A small network was trained on made-up records. Each row is its average activation on records with the value named, seen along a few directions.
Values that are neighbours, or in one group, have similar rows; names and order tell nothing.
In the rows, zero is written as 500.
Random noise pushes rows far along 13 fixed directions. That doesn't count. These rows show it; they differ only by the noise:
413	524	822	143	293	442	510	484	513	268	397	350	342	546	659	530	608	506	575	458	313	569	598	472	535	340	513	238
703	741	501	638	307	286	554	659	471	634	555	400	539	536	511	671	653	449	444	532	422	441	541	727	517	528	378	457
544	785	648	695	680	559	525	710	514	551	652	520	424	542	625	473	464	505	519	428	675	584	520	478	577	776	476	350
572	584	318	673	477	663	420	566	232	717	555	305	476	512	483	539	482	509	512	688	378	559	467	723	352	371	268	552
293	490	713	471	716	831	446	485	525	330	447	486	437	521	612	408	385	544	604	386	629	639	515	328	516	599	506	548
390	572	591	408	575	436	262	609	335	554	431	373	428	568	583	533	359	576	401	549	456	605	647	482	359	545	386	344
646	717	681	304	681	527	797	450	642	552	455	411	358	768	405	318	467	683	559	458	490	584	579	474	390	664	600	563
399	658	893	358	518	233	708	526	697	431	495	398	469	568	531	522	459	527	468	453	520	691	516	287	332	741	415	637
454	580	642	472	511	683	679	525	396	537	515	326	340	537	530	357	488	564	579	348	362	712	420	600	502	558	392	484
297	163	440	385	502	624	65	500	294	297	439	506	727	343	577	586	367	438	418	833	619	483	612	209	324	202	483	713
273	598	455	367	609	418	710	460	527	352	413	199	404	371	436	487	653	615	533	315	164	401	467	557	257	677	609	711
535	487	572	460	405	378	552	524	573	405	563	681	512	410	563	434	497	440	537	490	604	478	403	426	624	524	529	361
96	343	454	520	712	543	103	762	389	235	626	600	609	199	675	520	367	404	349	541	651	397	624	195	573	616	679	439
423	632	464	537	515	382	621	578	575	571	486	346	491	543	442	586	584	485	436	404	319	439	561	647	534	615	537	621
240	427	517	569	313	365	359	546	534	299	566	530	568	215	659	696	569	296	530	588	468	417	388	428	537	416	389	454


W, 10 values:
w10: 644	577	604	726	445	169	526	533	503	660	505	525	649	514	544	651	592	432	421	394	636	601	457	427	415	642	443	633
w5: 430	142	294	518	479	631	457	459	174	713	451	273	584	496	306	411	415	589	281	383	243	727	513	635	451	372	444	801
w4: 738	663	423	555	429	633	527	395	430	548	399	488	390	508	359	467	529	761	531	289	410	372	513	802	255	659	305	362
w2: 534	611	520	431	525	549	581	618	490	532	695	599	326	414	422	291	339	548	504	525	570	507	459	481	520	676	388	208
w7: 617	536	306	763	598	469	460	366	477	812	643	604	466	595	568	567	452	344	661	928	676	596	297	455	439	227	400	399
w8: 349	518	620	500	449	750	349	519	634	208	699	640	382	352	714	619	562	353	644	701	598	340	499	297	521	399	529	172
w9: 495	334	467	586	624	549	451	681	421	617	655	328	656	599	471	550	479	430	289	589	524	689	725	348	646	434	660	806
w6: 386	519	579	571	446	394	556	630	634	551	617	364	476	553	509	693	600	369	375	496	405	585	617	509	705	503	516	470
w3: 400	645	720	348	416	441	740	609	602	249	680	435	409	316	499	468	645	518	466	442	385	382	504	405	320	705	566	489
w1: 444	409	504	594	579	640	642	468	404	550	659	524	496	369	489	292	345	475	585	608	604	736	237	341	373	526	348	680
W is arranged as a ring.
List every value one step from w4, in the order listed.
> w5, w8
List every value one step from w7, in the order listed.
> w10, w1

E, 13 values:
e10: 346	536	575	408	539	646	336	540	550	396	538	348	479	532	502	657	454	512	451	754	465	461	708	387	333	430	431	561
e8: 305	512	299	629	623	499	521	457	575	430	472	512	505	318	424	536	497	511	525	441	467	355	324	577	362	700	407	657
e6: 695	452	395	488	564	522	290	594	331	473	533	548	629	455	449	455	427	616	372	621	643	423	631	413	367	529	540	502
e1: 595	564	431	304	408	514	500	316	547	515	305	434	407	634	400	517	505	581	619	579	354	366	544	669	407	330	442	435
e13: 309	410	427	293	388	576	379	504	457	392	466	545	450	384	445	414	419	502	476	559	334	311	549	559	457	427	466	366
e3: 427	443	551	544	378	534	391	592	317	326	537	427	566	247	583	524	488	546	474	463	483	570	480	464	310	536	304	569
e9: 473	531	649	563	481	585	300	545	328	548	545	435	451	517	658	584	450	487	504	632	562	662	526	440	326	424	295	370
e5: 357	307	478	510	465	339	247	457	432	481	273	701	648	392	510	493	320	493	410	263	601	495	444	435	534	618	420	518
e11: 489	477	484	661	627	570	407	661	286	583	566	416	573	532	632	532	588	451	413	410	504	591	586	479	631	465	712	540
e12: 529	536	428	610	412	504	497	535	566	494	668	473	613	391	389	663	500	433	456	861	549	389	491	437	235	458	302	738
e2: 526	556	598	471	448	314	709	532	700	592	600	571	523	581	383	520	488	466	374	493	519	497	539	484	539	642	508	610
e4: 292	433	729	455	465	212	460	471	786	243	419	551	677	404	593	694	562	342	488	470	660	480	522	199	572	545	595	687
e7: 664	531	331	416	426	554	655	497	586	704	488	554	415	690	325	370	462	513	500	513	401	414	536	790	758	407	553	411
E is arranged as a line.
A walk along E starts at e3 and steps to its neighbour e6. Put e1, e9, e5, e7 in the order it reaches them.
> e9, e5, e1, e7
List every value one step from e12, in the order listed.
> e10, e2
How many steps from neighbour to neighbour lead from e8 to e4, at the fewest?
> 2

U, 10 values:
u3: 497	605	636	482	365	128	613	419	666	513	572	491	421	456	569	606	502	439	573	675	502	621	360	408	369	484	300	364
u2: 557	609	588	500	587	544	491	484	577	514	599	532	451	646	629	502	503	406	626	762	589	529	507	344	559	368	607	368
u10: 613	441	507	428	399	410	419	661	433	522	535	461	593	565	462	567	533	492	303	563	484	499	697	498	603	442	563	478
u1: 536	294	675	230	470	492	392	267	509	364	213	755	513	539	522	330	365	652	555	326	690	546	458	355	380	484	514	439
u8: 577	675	558	441	440	240	402	491	478	436	227	379	442	532	572	663	628	618	508	216	398	433	557	665	428	655	439	317
u7: 301	320	490	656	703	643	632	346	489	709	438	347	512	611	442	480	439	481	485	328	417	789	387	460	508	521	510	875
u9: 619	529	504	316	360	558	384	491	479	375	402	530	542	512	451	503	523	548	525	611	512	298	620	570	430	371	488	463
u4: 446	475	419	461	602	538	610	431	644	279	628	660	490	306	543	385	544	439	684	671	655	362	354	294	497	444	669	491
u6: 601	455	580	414	422	516	560	570	484	272	550	503	566	399	519	476	633	550	464	380	503	440	574	423	540	540	655	526
u5: 627	480	691	458	355	475	838	528	465	623	700	534	455	530	458	306	476	457	484	500	482	739	357	449	563	496	435	505
U is arranged as a ring.
A walk along U starts at u2 and steps to its neighbour u9. Put u3, u10, u1, u4 in the order it reaches them.
> u4, u3, u10, u1
How many steps from neighbour to neighbour lead from u8 to u5, at the fewest?
> 5

V, 9 values:
v4: 332	439	661	569	462	747	694	562	629	519	670	558	521	484	433	397	422	361	491	452	528	591	426	438	694	566	470	700
v1: 505	466	487	514	179	213	446	431	414	281	448	592	558	182	657	629	714	427	588	468	436	356	244	548	322	434	366	374
v6: 267	474	557	631	550	596	296	488	442	415	460	516	601	338	569	599	398	464	510	502	586	487	484	355	277	579	334	669
v9: 407	318	304	632	643	784	638	529	615	673	609	559	555	628	292	385	380	450	377	379	450	522	594	603	870	535	655	749
v8: 644	469	483	600	369	488	540	419	499	792	514	544	529	656	413	499	312	408	539	774	601	730	365	551	508	330	131	577
v2: 444	443	502	524	225	507	839	399	666	500	728	514	432	348	406	478	535	391	588	684	359	554	256	572	454	375	264	595
v5: 280	671	682	322	510	264	639	509	887	538	538	470	321	645	390	633	402	483	387	561	378	449	606	487	456	725	400	392
v3: 595	460	429	610	484	614	362	655	462	699	526	693	594	605	413	398	244	470	378	479	671	537	580	614	804	550	413	464
v7: 693	525	543	443	661	513	493	462	548	366	301	519	725	541	368	452	501	689	471	405	755	410	618	382	284	672	608	927
V is arranged as 3 separate groups.
List the group mates of v2, in the order listed.
> v9, v5
List the group mates of v7, in the order listed.
> v8, v3

S, 17 values:
s14: 458	494	445	428	492	652	577	465	403	525	356	427	432	525	369	377	511	621	506	264	337	452	476	732	428	578	465	603
s12: 538	336	289	499	601	423	416	417	384	598	466	520	527	510	450	493	458	520	465	622	525	508	469	488	447	383	537	517
s9: 369	472	557	643	553	684	348	495	540	370	442	514	580	473	560	606	424	478	565	495	645	535	523	434	495	510	368	653
s15: 468	723	535	487	629	514	366	553	515	506	371	330	451	585	499	601	495	604	508	413	431	410	674	577	451	642	506	429
s11: 516	457	480	524	531	627	447	480	504	418	453	569	482	482	551	502	570	549	536	403	545	447	480	563	583	505	542	390
s10: 608	656	378	566	434	355	613	529	587	604	602	557	489	479	441	516	518	426	539	701	497	387	403	588	459	512	402	478
s6: 333	404	408	572	600	957	672	457	572	576	666	466	412	547	439	363	470	383	620	567	390	520	497	527	731	342	625	610
s17: 478	581	289	661	529	491	551	504	569	574	537	419	615	457	396	640	602	438	472	573	397	260	550	604	376	522	538	808
s13: 449	355	408	460	592	338	608	425	459	515	644	417	466	413	613	452	554	415	567	719	469	692	360	273	489	292	653	521
s16: 531	530	506	615	404	559	608	558	526	698	581	501	433	646	462	562	487	419	441	478	424	595	503	705	700	472	396	439
s4: 707	691	682	310	427	415	617	505	628	259	463	482	546	482	487	471	604	612	575	539	598	353	560	402	296	599	539	586
s7: 378	352	457	587	578	547	374	466	298	573	400	482	489	489	639	465	526	447	504	282	463	629	412	489	690	400	651	381
s3: 643	481	450	681	410	436	434	351	625	481	387	713	594	498	547	617	591	433	606	387	626	395	407	531	658	449	534	425
s1: 510	575	622	530	532	617	417	423	440	354	487	376	469	414	609	593	564	580	592	525	526	520	461	438	216	509	378	492
s5: 651	494	282	545	517	554	482	459	402	442	428	772	516	330	463	300	490	585	583	329	626	326	289	604	500	630	521	352
s2: 683	495	499	695	453	636	474	460	547	444	444	642	662	517	478	565	555	533	497	397	688	434	525	554	558	554	470	641
s8: 655	487	523	426	570	321	818	527	543	468	616	408	540	471	426	375	646	522	490	470	508	595	424	314	478	571	749	719
S is arranged as a ring.
A walk along S starts at s1 and steps to its neighbour s2. Put s14, s15, s3, s5, s8 in the order it reaches them.
> s3, s14, s5, s15, s8
List every value one step from s11, in the order listed.
> s12, s16
List every value one step from s17, in the order listed.
> s6, s7

L, 13 values:
l6: 336	527	595	495	521	504	415	558	319	660	582	333	411	570	574	484	394	468	456	592	344	687	567	474	384	418	428	461
l3: 609	702	928	224	736	686	622	395	645	110	356	544	354	571	582	356	567	801	656	240	706	462	608	247	166	845	616	431
l12: 769	488	769	210	304	386	738	499	569	366	433	507	548	616	478	389	621	525	538	471	583	589	530	390	559	426	603	610
l8: 611	614	409	576	843	692	520	512	587	449	492	562	438	628	546	415	566	549	643	446	699	427	529	481	704	556	809	429
l7: 321	466	291	709	500	306	502	799	247	559	746	311	613	161	415	555	547	503	186	487	321	506	458	541	265	754	413	744
l4: 600	615	460	658	509	586	458	648	467	484	688	560	548	400	578	446	461	450	567	610	636	484	544	454	624	491	500	404
l11: 200	314	515	492	542	511	301	384	616	418	369	534	540	461	567	629	337	391	537	554	571	579	426	398	581	411	357	562
l9: 367	687	722	356	471	326	971	808	613	567	740	459	364	455	361	184	438	492	337	206	333	582	477	553	672	949	572	515
l10: 552	435	282	581	704	545	351	441	406	580	486	271	616	547	411	652	510	589	426	813	492	501	588	431	158	390	496	838
l13: 388	600	491	476	728	552	456	637	482	632	504	570	522	589	347	366	278	583	323	471	564	427	620	490	394	802	488	609
l5: 516	569	681	442	256	77	871	518	590	561	793	474	327	438	679	534	730	282	560	629	339	650	313	393	561	366	586	242
l2: 173	544	500	762	835	961	482	645	550	496	676	473	510	416	441	413	237	523	441	353	552	563	578	371	591	826	500	706
l1: 689	457	541	405	418	542	414	529	376	445	515	466	541	475	474	509	502	606	438	644	580	531	570	434	309	434	406	488
L is arranged as a line.
List every value one step from l1, in the order listed.
> l7, l10
List every value one step from l5, in the order listed.
> l6, l3
List every value one step from l12, in the order listed.
> l8, l9
